A small network was trained on made-up records. Each row is its average activation on records with the value named, seen along a few directions.
Values that are neighbours, or in one group, have similar rows; names and order tell nothing.
Strong random noise was added to every row along 3 fixed directions; ignore it. To show where, here is one row again and again, with new noise each time:
[-325  126 -426 -368  -66  -17 -851 -102 -456 -440  545 -367 -114]
[-305  584 -535 -391 -484 -586 -434  204 -184 -430    9  246  -30]
[ 194  354  163  242 -237 -223  -82  156  179 -123 -169   92  -82]
[  -4  325   -7  117 -101  -15 -465   48 -192 -224  -27 -488 -246]
[  90 -228  -32 -195 -116 -168 -248  -93  281 -249  790  853  340]


Values of Kevez:
c14: [ 101  518  242  246 -295  -89 -222  198  -47  -55 -401 -429 -368]
c8: [-373  -67 -272 -132  110  205  199  143  119  -26  224  617  217]
c6: [ 267  393  175  531 -248  -72   19  130 -169  214 -257 -362 -107]
c21: [ 427   40 -130   49 -253  -67  182  150  120   41 -793   29 -119]
c15: [-289  438 -359 -295 -156 -399  517  350   86   49 -924  159   -7]
c1: [ 199 -233 -198  135   55  591 -308  -14  -53  -54  230    7  -90]
c27: [-442  454  -81  -89  -82 -424  306  273  136 -224   49  315   47]
c5: [  14 -350  -77  387   10  604   10 -329  167   12 -247 -401 -109]
c18: [-410    0  -85 -404  258  207 -110 -243 -241 -310 -176 -579 -324]
c28: [  93  -33 -295 -362 -248 -301 -198  -76 -416  -20  149 -439   13]
c2: [ 359   10  258   55  332  413  314  252  145  202 -151  295  157]
c29: [  29  -69  487  469  412  237  445  175  575   42 -128  352   47]
c12: [-200  109   73  234 -240  -11    5  -87  214 -163 -759 -355 -364]
c4: [-221   30  101  162 -373 -180  127 -205   23  246 -146 -288   65]
c3: [-298  397  -38  353  -17 -460  362  301 -177  188 -294   12  -55]
c26: [-301 -435  124 -430  426  -47  -81 -296  -84 -105  503 -303   20]
c7: [-454  177 -692 -600 -225 -333  268   24 -373   45  -54    3  -20]
c10: [-119 -148  454  473   41   87  -61 -239  170   -3 -332 -741 -121]
c17: [ 455  385  296  363  185   41  437  279   26  603 -548  -83  -40]
c16: [ 547 -802  236  -11   82  398  101 -193   61  283  518  111  474]
c19: [  97  -40 -134  275  -74  360 -367   -5 -421  311   43 -319 -196]
c25: [ 405 -127  365   53  -18 -103 -114  -93    1  -10 -269 -584 -379]
c23: [-405 -164 -393 -119 -330  -27  -60   26 -190  235   -9 -208   74]
c20: [ 154  -36  102  -97  366   60  -93 -187 -312  190  480   23  175]
c13: [ 138 -419   60 -361   49  119 -320 -170   20 -304   46  -37   90]
c11: [  47 -163   80 -457  439   14 -264 -320  -57  -88  814  500  166]
c30: [  71    8 -161 -295  382  -98 -107  164  -48 -406  148  363   98]
c9: [-274   -3 -233 -350  -42 -476  306 -159 -134  161  160  147   19]
c22: [ -49  138   -6  436   25  138  503  134  -48  275 -123  189 -123]
c24: [  98   84  133   89  -25  158 -220  199  331 -167 -105  248  168]
A value of Kevez combines one of 5 hidden first parts with one of 6 second parts; all combinations occur once.
Changing only the second part turns c24 into c12. c1 has the same second part as c24; what does that change turn c1 into? -> c5
Changing only the second part turns c18 into c13. c15 has the same second part as c18; what does that change turn c15 into? -> c21
Changing only the second part turns c17 into c7. c20 has the same second part as c17; what does that change turn c20 into? -> c9
Changing only the second part turns c6 into c3. c19 has the same second part as c6; what does that change turn c19 into? -> c22
Changing only the second part turns c28 into c4. c25 has the same second part as c28; what does that change turn c25 into? -> c10
